Each row below holds a small network's activations on one input, seen along a few directions.
Each table varies a few parts of the input and shows all the possible inputs, shuffled.
Descriptions start from the smaller parts, as in this example, which fits no table here: one of 5 places around a ring, together with either a single point or one of 11 places along a line or (one of 2 separate values, together with one of 6 places along a line).
Shared parts are said once, and a part with two or three values counts as separate values.
In the rows, zero is written as 128.

Other details of the inputs shift rows strongly along three fixed directions, in all tables alike. That doesn't count.

A family of inputs:
x1: [ 73 112 127 140 105  77 144 163 135 154 155 136]
x2: [105 145  88 152 123  82 140 130 121 151 124 138]
x3: [153 164 113 134 146 111 116  81 165 159 113 143]
x4: [166 129 133  94 157 198 122  81 147 136 112 119]
x5: [ 75 132 160  95 146 144 138 150 111 140 136  99]
x6: [177 119 115 104 130 173 122  99 102 100 109 137]
x7: [100 134 135 118  89 129 153 167  99  66 135  96]
x8: [117 101 117 147  92  61 149 144 118 119 138 140]
x9: [ 82 124 146 118 149 150 100 173 125 144 145  94]
x10: [ 95 103 114  82 138 192 114 155  90  89 135 119]
x11: [169 151 164 135 142 131 150  94 161 164 128 147]
x12: [ 74 130 136 133 105  85 132 150 137 179 151 140]
x13: [159 128 138 156 123 103 176 119 124 134 116 137]
x14: [117 133 105 136 135 137 174 128 134 200 120 122]
x15: [169 128 157 122 129 151 129  96  99  85 108 132]
x16: [148 113  86 132 120 113 109 123  93  38  98 145]
x17: [157 125 112 142 149 149 162 103 162 172 126 139]
x18: [147 108  89 132 127 112 110 118  99  33 105 142]
x19: [113 133 167 105 153 158 135 117 126 131 116 105]
x20: [168  99 114 162  98  75 172 151  90  73 147 169]
x21: [103 128 162 108 123 147  94 114 135 131 123 132]
x22: [ 89 135  98 131 124 124 169 161 122 206 153 135]
x23: [103 116 125 149  99  76 148 140 125 151 125 133]
x24: [173 150 147 154 142 126 122  98 155 187 126 115]
x25: [ 60 122 154 107 123 137 104 149 130 139 127 120]
x26: [145 128 119 159 114  83 136 151 112 155 143 122]
x27: [ 74 122 113  96 143 175 139 146 105 158 126 100]
x28: [ 82 100 101  77 119 172 116 174  51  80 134 114]
x29: [138 143 139 150 136 110 125 143 149 182 148 125]
x30: [172 124 124 167 124 100 140 131 133 145 121 122]
x31: [127 120 117 170 120  92 146 172 127 157 143 125]
x32: [104 122 122 163 105  83 181 167  94 145 149 145]
x33: [172 110 113 117 137 183 130 110 118  94 107 144]
x34: [147 154 132 104 163 161  76  82 168 110 120 144]
x35: [149 142 156 139 121 114 124  74 163 175 115 136]
x36: [155 133 156 145 149 126 162 103 163 151 127 137]
x37: [ 90 133  78 162 114  72 146 161 112 135 139 153]
x38: [155 144 159 146 145 132 161 104 163 165 119 138]
x39: [167 107 129 146  98  79 131 103 130 102 128 156]
x40: [145 148 131 107 168 161  83  83 177 108 114 138]
x41: [ 81 139 103 135 126 131 173 144 111 219 139 116]
x42: [184 112 140 126 137 140  98 122 123  84 121 113]
x43: [158 140 155 132 118 109 119  77 160 160 117 142]
x44: [ 84 126 145 114 146 146 102 164 114 148 135  81]
x45: [102 120 160 102 131 142  99 107 141 125 113 112]
x46: [171 150 152 158 147 134 118 102 169 184 135 127]
x47: [ 93 174 117 105 132 156  99 116 174 117 116  95]
x48: [142 129 130 153 130 103 125 152 143 160 158 130]
x49: [172 129 157 112 129 145 126 101 104  85 111 135]
x50: [123 115 108 116 127 171 133 136  90 116 128 137]
x51: [178 127 136 159 138 112 127 126 164 147 141 132]
x52: [164 147 181  96 157 174 114  77 145 123 118 122]
x53: [182 109  92 146 118 124 161 122 125 126 138 163]
x54: [157 110 151 114 115 132  90 101 136  77 127 153]
x55: [170 110  81 128  77 158 150 138  99  43 120 117]
x56: [100 118 161 107 133 146  97 116 151 122 123 125]
x57: [ 61 149 114 101 145 136  92 151 126 138 135 128]
x58: [120 115 150 114 135 136 138 148 111  93 137 130]
x59: [121 161 154 115 123 170  97 140 162 133 132  68]
x60: [180  99 121 135 112 116 101 144  81  52 131 129]
x61: [141 108  69 171 115  65 149 142 120  78 131 163]
x62: [ 37 144 122  68 152 155  73 157 106 118 130 100]
x63: [141 136  93 160 133  94 137 119 151 123 118 157]
x64: [ 94 117  88 114 127 103 111 154  96  73 125 128]
x65: [ 51 145 150 102  91 137 111 151 149 134 134  85]
Description of these inputs: one of 5 separate values, together with either a single point or (one of 2 separate values, together with one of 6 places around a ring).
Q: Changing only the choice among 5 separate values turns x48 into x20. The same change can be made to x31. Which row results?
A: x38
Q: List by row number the other rows that have the choice among 5 separate values in common with x33.
A: x4, x6, x10, x14, x17, x22, x27, x28, x41, x50, x53, x55
Q: Which other rows does x12 become when the choice among 2 separate values takes its other values? List them by row number.
A: x43
Q: Which other rows does x45 become when the choice among 5 separate values takes its other values? List them by row number.
A: x18, x19, x27, x44
Q: A walk changes only the place on the ring of 6. It starts at x64 and steps to x62. List the rest of the walk in order.
A: x3, x2, x16, x18
